These are the activations of a small neural network, seen along a few directions. Each row is one input.
Each table varies a few parts of the input and shows all the possible inputs, shuffled.
A made-up example of a description, with smaller parts first: one of 4 places along a line, together with either a single point or one of 11 places along a line or (one of 3 separate values, together with one of 5 places around a ring).
Shared parts are said once, and a part with two or three values counts as separate values.

Other details of the inputs shift rows strongly along two fixed directions, in all tables alike. That doesn't count.

A family of inputs:
x1: [ 16.8   5.6  -6.5  22.5  -7.5 -10.1  15.4  -7.0   2.1   2.5  -1.2]
x2: [  0.8   8.6 -22.7  26.0   4.6   9.7  -8.9  -2.0  -2.3  -8.7  -4.7]
x3: [  3.7   7.0  -1.8 -20.2 -24.3 -18.6   9.3  27.2  12.7  13.8  22.7]
x4: [-15.9   1.3 -17.8 -40.3 -11.9  -3.5 -19.4  38.9   6.6   4.3  25.8]
x5: [  4.9   6.8 -15.3  11.8   0.5  -7.3   8.8  -8.3  -4.2   7.5   7.6]
x6: [-10.5  18.2   1.7 -75.0 -32.4  -0.5  -0.6  58.8  15.7  10.0  36.9]
x7: [  8.3  -0.2  -8.3  28.8  -7.4   5.7 -13.7   0.3   8.2  -6.1 -10.8]
x8: [  5.2   8.3  -4.7  17.7  -7.1   5.3  -1.6   4.0   9.2 -10.7  -5.4]
x9: [ -5.1 -15.0  41.6 -30.4  16.9   4.8  -5.4 -29.4   3.3 -12.8 -20.1]
x10: [-10.9 -12.6  43.8 -38.3  21.7  -0.3   8.5 -34.1  -1.9  -6.9 -32.4]
x11: [-26.6  -8.1  29.0 -31.4  34.5  18.7   2.4 -25.6 -23.7  -9.2 -30.6]
x12: [  6.1 -13.6 -16.7  29.2   7.8 -12.2  -0.9  -4.8 -10.4  12.0   8.1]
x13: [ 3.1 -1.6 -7.2 30.3 -8.3 -7.6  9.4  2.0 -2.6  5.9 -9.0]
x14: [ 13.7   8.6 -19.6  19.7   2.2   5.2 -13.9 -14.1   6.7  -5.0   2.8]
x15: [-11.1  12.3   9.4 -80.2 -33.2   6.7 -13.6  61.8  17.8   2.9  47.6]
x16: [-17.7 -22.8  39.9 -27.7  32.2   6.1  13.9 -36.1 -23.6   0.3  -2.4]
x17: [ 8.0  6.8 -4.0 29.4 -6.4 -4.9 14.2  1.0 -2.1  2.1 -5.3]
x18: [ -0.5  -2.4  -9.5  24.0   5.8   3.4   5.3   3.8 -15.7   7.6  13.0]
x19: [  3.4  -4.6 -23.0  24.2   5.4 -14.6   0.0  -4.8  -8.6   9.5  -3.6]
x20: [ 17.1   4.1  -8.4  19.9  -8.4  -9.6  -2.9 -10.1  20.1  -6.3  -6.2]
x21: [  5.2   3.7 -30.0  14.6   2.9  -8.4 -10.9   0.9   1.1   6.6  -8.8]
x22: [  5.6   5.1 -12.8  24.9  -7.4  -0.9  -0.9   1.3   5.7   1.7 -18.8]
x23: [  5.2   8.2 -19.8  26.5   5.2  13.5 -16.3  -1.9  -3.1  -7.4  -3.3]
x24: [  7.0  13.1  -6.4  14.7  -6.4   2.5   3.7   4.6   5.8  -1.6 -12.1]
x25: [  0.1   6.8 -18.6  28.3   4.6   0.3   6.5  -0.7 -13.7   4.4  -1.8]
x26: [-18.0 -23.3  54.3 -19.2  24.5   9.2  19.1 -22.7 -21.9  -4.5 -12.3]
x27: [  7.8  -1.7 -25.6  18.3   2.8  -1.9 -23.7   0.0   3.4  -1.1  -0.7]
x28: [  5.9 -10.8  -0.8  35.3  -5.7  -5.2   8.5   1.8  -4.4   8.5   2.6]
x29: [ -0.3  -2.8  10.1 -33.3 -23.9 -14.9   7.8  36.1  10.6  17.7  40.7]
x30: [ 11.0  13.9 -24.0  16.0   2.3  -1.4  -1.1 -13.2   4.4   2.6  -5.2]
x31: [ -2.3  11.4  -1.3 -41.2 -24.6   1.3  -3.9  36.0  17.3  -2.9  27.7]
x32: [13.2  8.2 -5.1 28.0 -5.5  8.5 -9.0 -0.6  8.6 -9.8 -7.1]
x33: [16.1 -3.9  2.7 18.2 -5.9 -7.0 14.2 -2.6  0.1  5.7 13.5]
x34: [-23.7 -13.1  34.3 -44.9  30.4  14.1  -0.5 -35.1 -11.3 -15.4 -15.1]
x35: [-25.6 -21.7  43.0 -26.4  21.9  13.9   0.0 -25.0  -9.7 -17.2 -32.3]
Description of these inputs: one of 5 places along a line, together with either one of 3 separate values or one of 4 places along a line.
Which other rows does x11 become when the choice among 3 separate values takes its other values? List them by row number.
> x21, x30
Which other rows does x28 become when the place on the line of 4 takes its other values? List them by row number.
> x26, x29, x33
Which other rows does x14 become when the choice among 3 separate values takes its other values? List them by row number.
> x23, x27
Which other rows agree with x20 in the place on the line of 5? List them by row number.
> x2, x4, x8, x31, x34, x35

A family of inputs:
x36: [ 28.2  18.9 -40.7 -13.1 -69.7 -34.3  -6.2  89.5  36.9  42.6  79.9]
x37: [  4.1   5.8  -4.6  19.6   4.6  27.2 -37.7 -19.4  17.5 -25.2 -22.2]
x38: [ 26.9  -5.3  20.2  23.9  -1.9 -12.4  25.6 -28.7   7.0  -7.0  10.1]
x39: [-34.6 -13.6  55.3 -62.2  -0.9   1.7  19.0  28.3 -16.4  12.9 -12.4]
x40: [  2.7   8.7  17.4  34.1  -6.9   4.2  34.9  -8.0  -4.1  -4.9 -17.2]
x41: [ 16.9   4.1 -20.4   5.7  20.9 -11.4   3.9 -37.7  -6.8  12.5   1.0]
x42: [  5.7  -8.9  17.2  40.5   3.4  20.6   5.9 -11.6  -8.6 -16.0   8.6]
x43: [ -7.3  -3.8  41.7 -94.1   2.7   1.6 -16.1  -4.8  22.4 -21.3  -3.9]
x44: [-15.8  -2.5 -17.4  22.9   7.9 -11.7  12.0 -11.9 -10.9   5.0 -28.3]
x45: [  6.7  20.2  -5.3  11.5  -4.0  10.4  -5.3 -12.4  20.0 -20.6 -50.2]
x46: [ -2.3   2.3 -22.1  22.9  29.7  17.6 -15.9 -18.0 -22.6  -0.8  -0.2]
x47: [-11.2 -19.6 -17.8  29.4  20.8   2.7 -16.9 -12.2 -14.7  -8.4  -2.1]
x48: [ -1.4  30.5 -42.6   9.1  -6.3  -2.0   8.4  18.4  -9.7  18.9  -1.0]
x49: [ 12.0  -4.9 -35.7   6.2 -10.2 -32.3  -2.0   2.9  10.9  11.6  24.6]
x50: [-30.7 -32.0  54.8 -56.3   9.8  18.0  -9.6  25.7 -20.9   0.7  13.4]
The inputs of x46 and x48 match in every part but one. If x50 is changed in the same way as x46 into x48, which row does it become?
> x39
What do these inputs look like to the network?
> one of 3 separate values, together with either a single point or one of 4 places along a line
Which other rows does x38 become when the choice among 3 separate values takes its other values? List them by row number.
> x40, x42

A family of inputs:
x51: [-10.1   4.0  32.1 -57.6  31.8  14.1  -1.4 -41.6  -6.7  -3.4  -9.4]
x52: [-12.7   4.0 -38.9   2.4  -2.7  -3.6  -1.9  14.5  -6.2  -4.2  -2.4]
x53: [-20.0 -17.3  36.3 -51.5  11.3   4.2  -0.8 -21.1   3.4 -28.4 -36.4]
x54: [  4.9 -17.3  20.2  18.7  19.3  -6.4 -13.1 -25.6   1.7 -18.2 -44.4]
x55: [ 34.1 -20.0  12.2  52.6   1.0 -42.5  37.8 -47.3  12.5  14.8 -21.7]
x56: [ 38.8  16.9 -38.9  38.7 -52.2  -7.6  -9.8  63.1  24.2  12.9  25.8]
x57: [ 32.4  22.1 -35.7  40.3 -57.5  -1.9 -11.7  56.9  31.2  21.0  25.2]
x58: [ 36.3  52.5 -50.3  18.2 -51.5 -13.6  -2.3  40.8  42.3  16.1  14.1]
x59: [-22.3 -14.0   3.0  25.3  33.0   3.7  -9.1 -27.8 -20.2   2.4 -35.5]
x60: [ -7.5  -0.4 -30.8  50.0  16.8   3.4   1.8 -41.4  -7.3  -6.5 -39.1]
x61: [ 36.6  12.6 -21.3  36.2  28.9  -2.6  -1.0 -53.9  -2.4 -10.7 -20.9]
x62: [-15.9 -19.4  54.3 -31.8  26.2  20.1   8.9 -21.6 -19.0 -26.0  10.1]
x63: [-10.4  16.2  32.4 -93.0  -8.3  -0.3   6.9  27.9   8.3  -3.6  -1.7]
x64: [ 37.2  -9.0 -23.4  61.0   6.2   4.5 -13.6 -16.4  -5.6  -0.8   6.5]
x65: [-22.3 -14.2  57.4 -30.2  20.9  25.7   7.2 -27.6 -11.8 -17.9   9.7]
x66: [-27.2 -34.4  42.3 -37.6  23.7 -29.5  42.4 -27.1 -33.5  25.8  -0.9]
x67: [-20.1  -5.9   0.5 -34.7  -9.3   9.0   0.4  55.3 -24.2  17.7  25.2]
x68: [-26.5  -0.7   3.6 -33.1 -14.5  14.7  -1.4  49.4 -17.1  25.7  24.7]
x69: [ 21.4 -23.9   5.5  14.8   9.2 -36.7  22.1 -40.0  -2.2  19.2  22.7]
x70: [ -8.6  -2.6  46.4 -25.6 -10.8  10.1  17.9  19.5   4.1 -21.0   1.6]
x71: [  0.6   8.9  -9.3  -2.1 -27.8  -7.8 -23.6  35.2  27.4   5.8   4.4]
x72: [ 15.5  16.7 -26.5  43.1  28.3  -4.7  16.4 -36.4 -20.8  -0.6 -40.7]
x73: [ 25.3 -13.0  -2.3  59.2  16.4  14.3 -12.3 -44.2  -6.8   1.6 -10.2]
x74: [ -0.7   9.3 -34.5 -15.1 -16.8   2.9 -23.0   9.4  23.2  -2.0  30.1]
x75: [-27.6 -11.7  10.6 -89.5   4.7   7.9 -18.1  15.0   2.2 -14.2  29.0]
x76: [ 26.9  13.6 -64.9  31.7 -24.5 -16.0 -37.9  47.0  22.7   7.5  49.1]
x77: [-31.2  -3.6 -10.9 -39.9  -0.3  -4.9 -15.6  52.8 -14.1  10.2  19.7]
x78: [  1.9  -2.7  43.9  31.0   1.9  14.6  20.1 -30.1   6.7 -20.8 -30.1]
x79: [ -2.6  -6.0  11.8   9.5   4.5   4.2  -2.5 -43.9  16.2 -21.1 -48.1]
x80: [-22.2  29.6 -12.3 -54.4  -8.6   3.3   8.0  34.2  -5.9  21.5  14.1]
x81: [ -8.8  -0.4   5.7  34.3   9.2   9.1  23.5   0.8 -23.9 -10.5  -4.6]
x82: [  2.2  13.0 -15.8  74.6  -3.7   9.4  20.2  -6.1  -9.9  -0.5  -5.1]
x83: [-17.1  -2.7  -2.2 -45.5  -4.6   2.9 -34.7  30.3  11.5   8.4  39.1]
The inputs of x83 and x71 match in every part but one. If x64 is changed in the same way as x83 into x71, which row does it become?
> x56
What do these inputs look like to the network?
> one of 3 separate values, together with either a single point or (one of 2 separate values, together with one of 5 places along a line)
Which other rows does x73 become when the choice among 3 separate values takes its other values? List them by row number.
> x57, x68
A walk changes only the place on the line of 5. It starts at x70 and steps to x56. List the rest of the walk in order.
> x54, x53, x63
